Each row below holds a small network's activations on one input, seen along a few directions.
In each table, some parts of the input vary, and every possible input appears once, in random order.
A made-up example of a description, with smaller parts first: one of 6 places along a line, together with either a single point or one of 9 places around a ring or (one of 3 separate values, together with one of 8 places around a ring).
Shared parts are said once, and a part with two or three values counts as separate values.
(in the rows, 128 means zero)

Other details of the inputs vary at random and push rows far along two fixed directions, the same in every table; ignore that.

Table:
x1: [ 62  97 213  48 181 192 157 116 180 123 117 113 186]
x2: [ 44  85 178  38 193 167 122 140 168 123 116 124 206]
x3: [119 123 146  85  49 120 158 134  56 123 145 111 156]
x4: [169 156  73 155  76  68 154 119 111 162 137 138  87]
x5: [144 147 112 206 211 134 113  89 207 136 136 180 101]
x6: [173 150  98 188  64 100 121 134  70 128 147 127  99]
x7: [178 150  72 162  69  97 117 108  67 127 142 128 101]
x8: [172 150  98 187  64 100 121 134  70 128 147 127 100]
x9: [ 43  93 204  49 184 196 146 137 174 127 109 113 170]
x10: [159 147 128 212 209 157  97 106 202 126 120 146  91]
x11: [131 138  85 198 215 141 100  99 201 145 132 174  93]
x12: [101 125 151  92  52  92 190 160 102 165 142 114 141]
x13: [ 57  75 184  37 187 191 131 134 172 110 111 102 184]
x14: [163 151  85 174  70 100 115 141  63 125 137 135  84]
x15: [131 129 137  58  59 111 175 136  93 149 118  87 134]
x16: [172 133 101 184 216 146  80  87 197 103 114 142  99]
x17: [159 143  95 185 222 122  70  94 193 117 118 163 121]
x18: [125 143 104 207 213 137 102 110 201 139 128 180  85]
x19: [140 132  84 205 208 172  63  87 157 110 137 164 107]
x20: [143 120 156  67  59 101 172 156  93 119 119  89 140]
x21: [177 150  73 162  70  98 117 108  67 127 142 128 102]
x22: [141 132  83 205 208 171  63  87 157 110 137 164 107]
x23: [122 125 131  61  62 118 172 157  90 152 116  88 125]
x24: [ 50  80 203  46 185 187 133 146 172 104 107 108 176]
x25: [130 131 151  68  65  77 162 162  89 133 124 111 162]
x26: [195 148 109 169  74  82 135 156 107 124 122 106  84]
x27: [173 158  91 157  86  59 119 169  97 135 116 135  91]
x28: [119 123 146  85  49 120 158 134  57 123 145 111 156]
x29: [ 47  90 210  61 185 162 129 145 175 121 123 123 213]
x30: [100 119 138  86  52 123 147 156  51 127 136 111 140]
Each input here is: one of 5 places around a ring, together with either one of 2 separate values or one of 4 places along a line.
The inputs of x30 and x8 match in every part but the place on the ring of 5. If x9 is changed in the same way as x30 into x8, which row does it become?
Answer: x10
Which other rows does x25 become when the place on the ring of 5 takes its other values? List them by row number.
Answer: x2, x17, x27, x29
Which other rows does x15 become when the place on the line of 4 takes its other values? List them by row number.
Answer: x4, x16, x17
Which other rows does x25 become when the place on the line of 4 takes its other values? List them by row number.
Answer: x1, x5, x20

Table:
x31: [133 135 144  63  89  81 158 170 118 142  99 101 134]
x32: [ 65  98 175  78 203 145 143 137 204 144 124 138 176]
x33: [140 148 104 240 171 148  95  96 144 123 151 175  84]
x34: [197 158  45 184 117  96  88 116  94 114 123 138  82]
x35: [166 126 127  86  35 111 149 128  53 115 131  82 127]
x36: [ 93 104 198  72 197 177 134 129 200 120  95  99 155]
x37: [188 171  49 224  66  97 123 121  74 153 150 155  46]
x38: [228 161  93 191 119  85 128 146 147 128 108 113  52]
x39: [ 56 114 189  86 191 170 160 116 202 155 122 137 156]
x40: [ 90 120 122  89  75 144 168 115  79 149 147 119 143]
x41: [106 130 149 115  58 130 167 132  74 142 154 125 153]
x42: [134 115 125  78  70 143 142 130  71 115 124  80 136]
x43: [ 77  90 194 106 185 205 102 119 148  85 125 111 166]
x44: [150 135 124  73  50  61 170 180 100 137 105 100 121]
x45: [106 131 145  91  67 102 198 149 127 163 130 118 121]
x46: [133 120 128  69  77 106 134 129  72 114 129 112 157]
x47: [101 118 104  83  74 111 145 130  73 145 142 116 155]
x48: [136 131  95 199 225 149  67  66 182 118 145 179 129]
x49: [161 151  85 207 187  95 104 118 203 142 121 166  86]
x50: [155 127 109 206 223 195  55  93 176  94 122 145  93]
x51: [ 89 101 179  70 210 151 130 144 200 118 105 127 168]
x52: [206 174  53 217  66  82 131  93  79 146 155 155  60]
x53: [135 117 160  72  83 116 170 160 132 127 103  81 126]
x54: [115 126 102  97  38  93 145 158  49 152 144 119 133]
x55: [ 86 105 163 101 153 153 104 139 117  95 126 129 166]
x56: [144 142  91 231 180 123  71 109 144 117 145 173 101]
x57: [ 56  97 176 104 184 175 110 113 155 119 144 145 207]
x58: [107 127 155  84  86 108 198 153 130 166 134 118 128]
x59: [198 161  85 202 119  96  84 129 102 105 129 146 104]
x60: [ 92  97 194 104 183 206 105 112 154  88 126 110 185]
x61: [142 131  94 196 232 169  47 102 173  98 121 169 108]
x62: [112 134 138  77  83  75 169 162 122 168 118 113 139]
Describe the family of inputs behind these rows.
Answer: one of 4 places along a line, together with either one of 3 separate values or one of 5 places around a ring
The inputs of x36 and x62 match in every part but the place on the line of 4. If x60 is changed in the same way as x36 into x62, which row does it become?
Answer: x57
Which other rows does x54 become when the place on the line of 4 takes its other values? List them by row number.
Answer: x37, x50, x61
Which other rows does x34 become when the place on the ring of 5 takes its other values? List them by row number.
Answer: x46, x55, x59, x61
Which other rows does x62 become when the choice among 3 separate values takes its other values? List them by row number.
Answer: x32, x49

Table:
x63: [ 45  98 150  57 183 140 149 135 165 149 123 130 160]
x64: [139 128 130  96  54 118 131 182  41 117 116  94 140]
x65: [ 58 101 186 103 152 218 141 129 123 126 133 121 165]
x66: [ 84 100 176  55 160 188 167 113 178 145 123 120 144]
x67: [ 85 102 187  70 177 166 129 172 162 120  95 105 171]
x68: [ 61 118 165  57 170 132 144 109 173 154 115 138 188]
x69: [158 124 118 139 242 161  79 107 218 110 102 148 110]
x70: [170 148  84 213 112  75 101 113  96 127 151 177 102]
x71: [141 142 147 184 224 170 131  82 225 114 132 157 118]
x72: [125 117 181 101  71 110 192 141 117 142 131 109 128]
x73: [156 121 110  59  54 114 131 146  52 117 123 101 131]
x74: [ 39  94 154  71 162 142 142 149 179 140 117 139 168]
x75: [103 135 122 187 239 150  95 133 208 146 119 178 126]
x76: [193 154  70 187 103 139 117  93 102 134 143 146  59]
x77: [152 115 149  95  49  91 135 152  49 100 127 104 148]
x78: [ 85 116  95 187 219 167  65  99 181 110 133 184 129]
x79: [ 83  93 167  46 186 155 133 144 164 113  99  93 152]
x80: [130 139 149 107  47 118 194 178  89 163 119  95 107]
x81: [198 178  95 189 110  99 141  95 144 153 114 129  64]
x82: [133 120 158 117  33 117 173 129  54 126 148 112 129]
x83: [154 152  44 189 126  91 100 114  90 137 143 156  75]
x84: [ 90 110 155  90  94 147 175 149 144 138 116 103 118]
x85: [116 135 147  88  64 145 160  98  76 138 131 104 142]
x86: [185 169 119 215 105 102 133 138 143 146 137 131  54]
x87: [195 168  91 210 102 122 132  91 104 112 152 147  86]
x88: [144 113 172  79  87  84 155 165 113 116 110 101 147]
x89: [102 135 132 109  43  87 138 162  51 145 158 129 147]
x90: [158 135 130  82  53  97 146 144  55  95 132 101 158]
x91: [153 127  88 190 181 152  55 119 151  81 111 143  98]
x92: [131 127 147 188 226 175  43 112 172  82 130 148 132]
x93: [137 119 110  72  63 107 134 154  43 110 120  83 121]
x94: [ 52 112 155  68 162 157 119  89 130 134 132 146 201]
x95: [179 133  43 210 109  79 102 113 130 161 160 128 121]
x96: [195 149  75 180 118  83 101 158 146 112  96 122  63]
x97: [216 128  59 198 113  94  85 123 128 125 136  92 114]
x98: [137 126 163  65 119 108 158 149 137 106 113 103 167]
x99: [ 58 108 161  78 163 155 136 105 133 113 153 156 211]
x100: [103 137 141 189 231 135  86 123 217 138 137 177 126]
x101: [162 145 135  61  60  73 155 148  95 136  94  84 136]
x102: [ 79  73 164  99 144 194 146 100 165 142 155  81 193]
x103: [204 164 110 193 121  76  96 162 139 120 116 123  74]
x104: [179 154  94 202 121  49 127 133 139 147 134 169  89]
x105: [101 115 132  88  76 152 165 123  67 132 140  95 114]
x106: [ 48  88 170  91 140 209 136 115 139 110 131 119 155]
x107: [144 136 123 162 231 172  51  69 173  89 107 146 141]
x108: [113 132 156 210 209 202  80  89 177 108 151 156 113]
x109: [185 174  75 189 124  55 138 125 144 142 138 167  99]
x110: [174 154  45 176 117  98  97 107  99 143 146 174  86]
x111: [128 132 104  60  59  73 173 156  97 173 130 129 125]
x112: [ 64  98 176  68 170 181 170 121 168 139 120 102 133]
x113: [102 133 114 108  51 103 148 172  43 153 140 131 147]
The inputs of x101 and x68 match in every part but one. If x98 is changed in the same way as x101 into x68, which row does it become?
Answer: x109
Describe the family of inputs behind these rows.
Answer: one of 3 separate values, together with either a single point or (one of 2 separate values, together with one of 8 places around a ring)
Which other rows does x77 become when the choice among 3 separate values takes its other values? List them by row number.
Answer: x70, x82
Start at x70 and move only the place on the ring of 8, one step at a time. The first step leads to x89. Which rows follow, in order?
Answer: x113, x78, x83, x110, x94, x99
Which other rows does x73 become when the choice among 3 separate values takes its other values? List them by row number.
Answer: x76, x110
